Each row below holds a small network's activations on one input, seen along a few directions.
Each table varies a few parts of the input and shows all the possible inputs, shuffled.
Descriptions start from the smaller parts, as in this example, which fits no table here: one of 8 places around a ring, together with either a single point or (one of 2 separate values, together with one of 4 places along a line) or one of 11 places around a ring.
Shared parts are said once, and a part with two or three values counts as separate values.

Table:
r1: -21, -14, 7, -8, -53, -32, -11, -3, -17, 0, -51, 6, 7, 9
r2: -37, 0, -1, 39, -48, -28, 10, 7, -17, 27, -22, 15, -22, -26
r3: -34, 34, -18, -65, 61, -36, 0, 13, 20, -13, -21, -26, -4, 28
r4: -17, 38, -24, -50, 67, -34, 6, 30, 27, -6, -19, -15, 13, 15
r5: 56, 9, -26, 20, 73, -79, -7, 48, 58, -33, 35, 6, -11, -31
r6: -18, 32, -16, -39, 64, -30, 21, 36, 24, -2, -7, 8, -16, 11
r7: 41, -29, 4, 60, -50, -79, -15, 14, 27, -33, 18, 29, -1, -35
r8: -36, -17, 19, -19, -55, -33, -18, -24, -21, -9, -57, -7, -12, 19
r9: 8, -13, 0, 34, -10, 91, 10, -31, -19, 27, 35, -4, 3, -12
r10: -27, -1, 5, 16, -50, -35, 5, 1, -28, 15, -30, 19, -9, -16
r11: 28, -20, 15, -12, -17, 91, -14, -36, -18, -2, 9, -19, 28, 21
r12: 12, -23, 26, -25, -22, 90, -22, -53, -21, -9, 3, -32, 9, 31
r13: -26, -9, 19, 4, -53, -32, -3, -1, -13, 11, -37, 28, -13, 4
r14: 20, -12, 5, 10, -14, 85, 4, -36, -31, 17, 30, -2, 14, -1
r15: -21, 43, -25, -28, 65, -32, 26, 42, 8, 3, 1, -3, -12, -10
r16: 77, -48, 13, 67, -8, 38, -22, -14, 14, -33, 77, 8, 33, -7
r17: 22, -17, 23, 0, -18, 90, -7, -34, -14, 13, 24, 3, 10, 21
r18: -27, 47, -26, -3, 68, -34, 36, 41, 21, 26, 11, -15, -18, -18
- Describe the family of inputs behind these rows. => one of 3 separate values, together with either a single point or one of 5 places along a line
- Changing only the choice among 3 separate values turns r4 into r1. The same change can be made to r18. Which row results? => r2
- Change only the place on the line of 5 in r14. List by row number the other rows that result. => r9, r11, r12, r17

Table:
r19: -21, 36, -26, -43, 65, 3, 28, 28, 12, 19, -10, -13, -6, 11
r20: 33, 3, 5, 1, 5, 51, 3, -5, 2, 1, 30, 6, 20, -2
r21: -17, -7, 4, -15, -11, 18, 1, -21, -24, 6, -30, -7, 4, 9
r22: 6, -1, -1, -19, 17, 60, -4, -6, -7, 12, 11, -5, 25, 17
r23: -60, 36, 3, -34, -3, -69, 11, 25, 4, 15, -46, 21, -25, 8
r24: 22, -27, 5, 39, -30, 10, -5, -14, 2, -2, 16, 15, -5, -16
r25: 7, -37, 23, 45, -59, -30, -8, -10, 0, 14, 4, 27, 0, -11
r26: 34, -4, 16, -4, 11, 50, -5, -14, 10, -11, 33, -8, 4, 7
r27: 20, -34, 10, 36, -46, -14, -14, -14, -4, 8, 7, 10, -4, -22
r28: 42, -11, 2, 28, 12, 41, -5, -10, 5, 8, 47, 18, 15, -12
r29: 10, 6, -5, 13, 16, 45, 5, -3, 0, 8, 30, -10, 17, -6
r30: -10, 9, -9, 13, -1, -102, 4, 42, 33, -26, -4, 32, -9, -16
r31: 43, -18, 12, 23, 18, 40, -12, -19, 13, -3, 51, 3, -1, -3
r32: -4, 8, -4, -28, 18, 53, 7, -16, -3, 10, 11, -10, 23, 14
r33: -26, -12, 16, 31, -55, -30, -3, -6, -8, 11, -15, 5, 1, -4
r34: -44, 35, -6, -38, 18, -55, 8, 20, -2, 14, -47, 1, -29, -8
r35: -22, 0, 5, -17, -37, -8, -8, -28, -19, 7, -34, -8, 3, 4
r36: -13, 3, -2, -24, -2, 31, 4, -22, -19, -2, -1, -13, 8, 16
r37: 18, -14, 9, 14, -32, 20, -1, -7, -8, -6, -6, 6, 1, -6
r38: -6, -3, -1, -15, -8, 38, -7, -14, -16, -4, 2, -8, 9, 20
r39: 33, -22, 4, 33, -8, 20, -4, -14, -8, -1, 38, 12, 1, -12
r40: -5, -15, 2, 27, -14, 11, 0, -5, -17, 5, -8, -11, -2, -13
r41: -41, 32, -17, -36, 35, -31, 16, 26, 0, 10, -41, 0, -29, 2
r42: -12, -10, 3, 22, -41, -14, -9, -12, -11, 5, -12, -12, -3, -16
r43: 17, -19, 14, 12, -48, -5, -10, -8, -15, 4, -17, 3, 2, -13
r44: -37, -2, 19, -9, -51, -24, -2, -22, -18, 13, -37, 9, 7, 16
r45: -16, -7, 6, -8, -45, 1, -18, -20, -16, 5, -31, -4, 4, 8
r46: -3, 2, 8, -33, 25, 51, -3, -26, 4, -2, 13, -23, 7, 23
r47: 12, 7, -26, 15, 37, -69, 4, 45, 28, -29, -1, 13, -12, -23
r48: -30, -9, 19, 1, -58, -15, -12, -14, -15, 11, -34, 12, 8, 19
r49: -19, 31, -15, -48, 73, 1, 19, 19, 19, 8, -8, -25, -21, 20
r50: 31, 18, -33, 12, 68, -37, 11, 44, 34, -16, 23, 4, 9, -12
r51: 13, -5, 8, 9, 29, 44, -4, -10, 3, 0, 31, -25, 1, 2
r52: 18, 16, -30, 9, 45, -58, 10, 40, 27, -34, 20, 5, -7, -12
r53: 33, 15, -24, 4, 69, -39, 5, 34, 46, -32, 27, -9, -7, -1
r54: -33, 35, -21, -42, 48, -19, 22, 25, -3, 7, -18, -10, -23, 10
r55: 24, -6, 7, 5, -15, 30, 2, -9, -12, -10, 19, 2, 6, -1
r56: 2, -6, -1, 18, 3, 23, 3, -6, -20, 1, 18, -15, 3, -7
r57: 4, 11, -20, 8, 12, -89, -1, 36, 30, -30, -3, 14, -13, -26
r58: -13, -9, 2, -6, -24, 26, -10, -15, -15, 0, -24, -2, 3, 14
r59: 7, -8, 10, -24, 24, 58, -14, -16, 1, 0, 14, -18, 9, 26
r60: 3, -22, 27, 21, -61, -21, -4, -3, -13, 9, -20, 19, 6, -2
- Describe the family of inputs behind these rows. => one of 6 places along a line, together with either one of 2 separate values or one of 5 places along a line
- Changing only the place on the line of 6 turns r46 into r35. The same change can be made to r53. Which row results? => r57
- Changing only the place on the line of 6 turns r49 into r19. The same change can be made to r59. Which row results? => r22
- Start at r27 and move only the place on the line of 5, one step at a time. The first step leads to r43. Which rows follow, in order? => r42, r45, r35
- Start at r51 and move only the place on the line of 6, one step at a time. The first step leads to r29. Which rows follow, in order? => r56, r40, r42, r33
- List by row number the other rows that have the place on the line of 6 in common with r33. => r23, r25, r30, r44, r48, r60

Table:
r61: -20, -12, 11, 18, -58, -47, -7, -4, -13, 7, -30, 17, -4, -12
r62: -5, 32, -28, -34, 72, -40, 11, 37, 27, -16, -6, -7, -11, 3
r63: -35, -9, 17, -6, -57, -40, -10, -11, -14, 4, -46, 6, -7, 8
r64: 15, -16, 12, -1, -12, 95, -5, -39, -24, 11, 21, -18, 15, 13
r65: -29, -9, 13, 9, -57, -43, -7, -9, -15, 11, -37, 13, -6, -5
r66: 34, -22, 14, 15, -13, 82, -9, -32, -10, 7, 35, -7, 19, 5
r67: -10, -15, 10, 27, -58, -51, -6, 1, -11, 1, -23, 22, -4, -17
r68: 3, 26, -27, -6, 69, -46, 15, 42, 32, -19, 15, -3, -17, -9
r69: 25, -19, 12, 8, -12, 88, -7, -36, -16, 10, 28, -13, 18, 8
r70: -4, 30, -28, -16, 70, -42, 15, 40, 28, -13, 7, -4, -13, -5
r71: 44, -25, 16, 23, -14, 76, -9, -28, -4, 3, 44, 0, 19, 3
r72: -18, 37, -25, -38, 71, -32, 19, 39, 19, -6, -8, -4, -10, 9
- Changing only one part turns r62 into r70. The same change can be made to r65. Which row results? => r61
- Describe the family of inputs behind these rows. => one of 3 separate values, together with one of 4 places along a line
- Change only the place on the line of 4 in r66. List by row number the other rows that result. => r64, r69, r71
